A small network was shown many inputs. Here are its activations along a few directions, one row for each input.
Each table varies a few parts of the input and shows all the possible inputs, shuffled.
Descriptions start from the smaller parts, as in this example, which fits no table here: one of 2 separate values, together with either a single point or one of 9 places along a line or (one of 4 places along a line, together with one of 5 places around a ring).
Shared parts are said once, and a part with two or three values counts as separate values.

Other details of the inputs shift rows strongly along two fixed directions, in all tables alike. That doesn't count.
To show where, the next rows are all for the same input, with only those details redrawn:
[ -9 -20  15  39 -15   7   4 -28  26  25  23 -12  24  26 -35]
[ -6 -11  11  22  -9   3  -1 -15  20  19  14 -16  19  11 -24]
[  0  53   3 -76  27  -4 -14  32 -17 -20  -3 -26  -4 -32  41]
[-15  45 -14 -47  33  -7 -19  58 -25 -28 -49 -21   0 -31  42]
[ -7  14   5 -30  18 -10  -2   7  -9  -4  13 -22   3 -10   0]
[-27 -26  -4  65 -10   3 -12   1  22   9 -38  -4  29  14 -25]
[ -4 -10  22   6   0   0  27 -38   7  24  58 -18  16  27 -38]
[-29 -25  -2  65  -9   5  -2   7  19  12 -41  -5  26  15 -28]

Rows:
r1: [-36 -36   8  80 -32   7 -14  -2  16  14 -24   0  39  25 -42]
r2: [-33 -28 -23  59 -15   1 -32  55 -25 -37 -84  40   1 -48  39]
r3: [  39   15   18 -113   -8  -24   11  -13    8   16   32   36   22   55
  -16]
r4: [ 12  25 -11 -27  19 -11   1 -11   8  -8  -3 -35 -28   0  -3]
r5: [ 11 -12  22   5  -9  15  19 -68  24  27  69 -23   0  36 -50]
r6: [-49  -5 -20  42  -8  -6 -51  72  -5 -27 -87   7  38 -32   5]
r7: [ 19  37 -16 -26  20  -8  -3 -30  12   2 -14 -32 -37  -2  -1]
r8: [ 41  10   8 -36   3  20  24 -31 -17   3  72   3 -37 -13  26]
r9: [ 23  12 -27  -9  17  -6  17   8 -21 -26 -17   5 -51 -34  39]
r10: [-12  -9  -9  22 -13   7 -17  53 -31 -22 -11  34   6 -40  38]
r11: [ 16 -37  29  26 -18  17  37 -51   4  26  95  21 -13  17 -11]
r12: [  4 -38 -26 104 -13  16  10 -47  24   7 -38  32 -37  22 -10]
r13: [ 65 -10  12 -99 -11 -21  26   5 -18  12  35  64  -9  16  12]
r14: [ -2  54   1 -74  32  -3 -12  36 -23 -21  -1 -26  -5 -23  42]
- Changing only one part turns r9 into r4. The same change can be made to r8. Which row results? => r5
- What is each input in this table made of? => one of 2 separate values, together with either a single point or one of 6 places along a line
- Change only the choice among 2 separate values in r7. List by row number the other rows that result. => r12

Rows:
r15: [ 33  20   3 -79  23  -9   9  19 -12  -9  -2  -1 -19 -21  38]
r16: [  8  25 -22 -16  12  -1 -10  -7 -14 -20 -24   2 -32 -10  22]
r17: [  4  -8  34  -6 -10  21  31 -49 -17  14 103   9  -6  15  -7]
r18: [  1 -15 -25  15 -13 -12 -28  58  -5 -18 -73  17   5 -33  16]
r19: [ -9  -7  18  28  -9  17  18 -28 -12   1  51  15   0  -3   3]
r20: [ 23  -4  15  -1   6  12  30 -55  16  22  59  -4 -16   7   5]
r21: [-16  11   8  26   2   8 -13   4  13   7  18 -58   5 -12 -21]
r22: [-36 -34  -8  73 -11   3  -5  22  -9 -12 -43  32  12  -8   1]
r23: [ 20  12   2 -11  -4   5   0 -15  -3   4  50  -5 -16 -29  17]
r24: [ 31  30 -12 -95  33 -13  -4  53 -20 -20 -36   4 -17 -35  52]
r25: [  4 -41   6  47  -4   6  19 -35  27  25   5  14  -3  21 -17]
r26: [  -6   76  -16 -107   32  -30  -36   35  -12  -29  -43  -27   15  -13
   20]
r27: [  5 -38  -4  43  -4   5  11  -9  26  13 -23  18   4  20  -8]
r28: [-30   2  -8  40  24   9  -9  12  24   0 -50 -53   7  -9  -6]
r29: [ -4 -54  -4  81  -9  16  16 -44  34  22  -9  17   7  22 -26]
r30: [ 27  35  -7 -65  12  -2 -14  17 -26 -14  33 -12 -27 -49  47]
r31: [-18 -24  -1  22 -14   2  -1  41 -20  -8 -38  36  18   2   0]
r32: [ 27  43 -14 -69  18 -12   0   9 -23 -22   1  -1 -36  -4  31]
r33: [ 27  36   3 -36   7   3  20 -53  -9   3  60  -8 -38   7   9]
r34: [ 15 -15   7   9 -13  -1   4 -14   6  14  44   6  -9  -6  -8]
r35: [ 37 -23  27 -26 -26   2  27 -31   8  36  93  10   3  27 -38]
r36: [-36   5  23 -13  -5  -7 -11   9  -2   5  10  -5  59  20 -23]
r37: [-28  16  36   7   6  19  21 -23  -7   9  77 -52   9  12 -25]
r38: [ -2   2 -32   8  -2 -14 -20  34  -8 -26 -95  20 -14  -4  11]
r39: [-10 -26 -33  53 -14  -6 -32  55   7 -17 -81  22   8 -27  13]
r40: [-17 -19  16  26 -24  -9 -20 -12  35  30  12 -10  61  31 -54]
r41: [-25 -34  13  41  -9  -4  -7 -26  53  34 -25  -6  62  48 -52]
r42: [ 21  26  -2 -39   8  -8  11 -28 -14  -1  31  -1 -37  11   8]
r43: [-35  23 -19  41  12   5 -16   4  13 -12 -54 -49  -8   7 -21]
r44: [  6 -24  -9  31 -18  -3   4  -9   8  10 -34  28  -3  42 -36]
r45: [  6  13  18 -44   2   4  17   8 -31 -10  54  11  -7  -4  24]
r46: [-24 -12 -13  17  -8  -5 -13  59 -26 -29 -70  29  12 -24  24]
- Changing only one part turns r37 into r43. The same change can be made to r46. Which row results? => r38
- What is each input in this table made of? => one of 4 places along a line, together with either one of 2 separate values or one of 6 places along a line
- Change only the place on the line of 4 in r16. List by row number the other rows that result. => r17, r29, r30
- A walk changes only the place on the line of 6. It starts at r23 and steps to r30. List the rest of the walk in order. => r34, r39, r18, r35
- Which other rows agree with r28 in the place on the line of 4? List them by row number. => r15, r20, r24, r25, r27, r29, r41
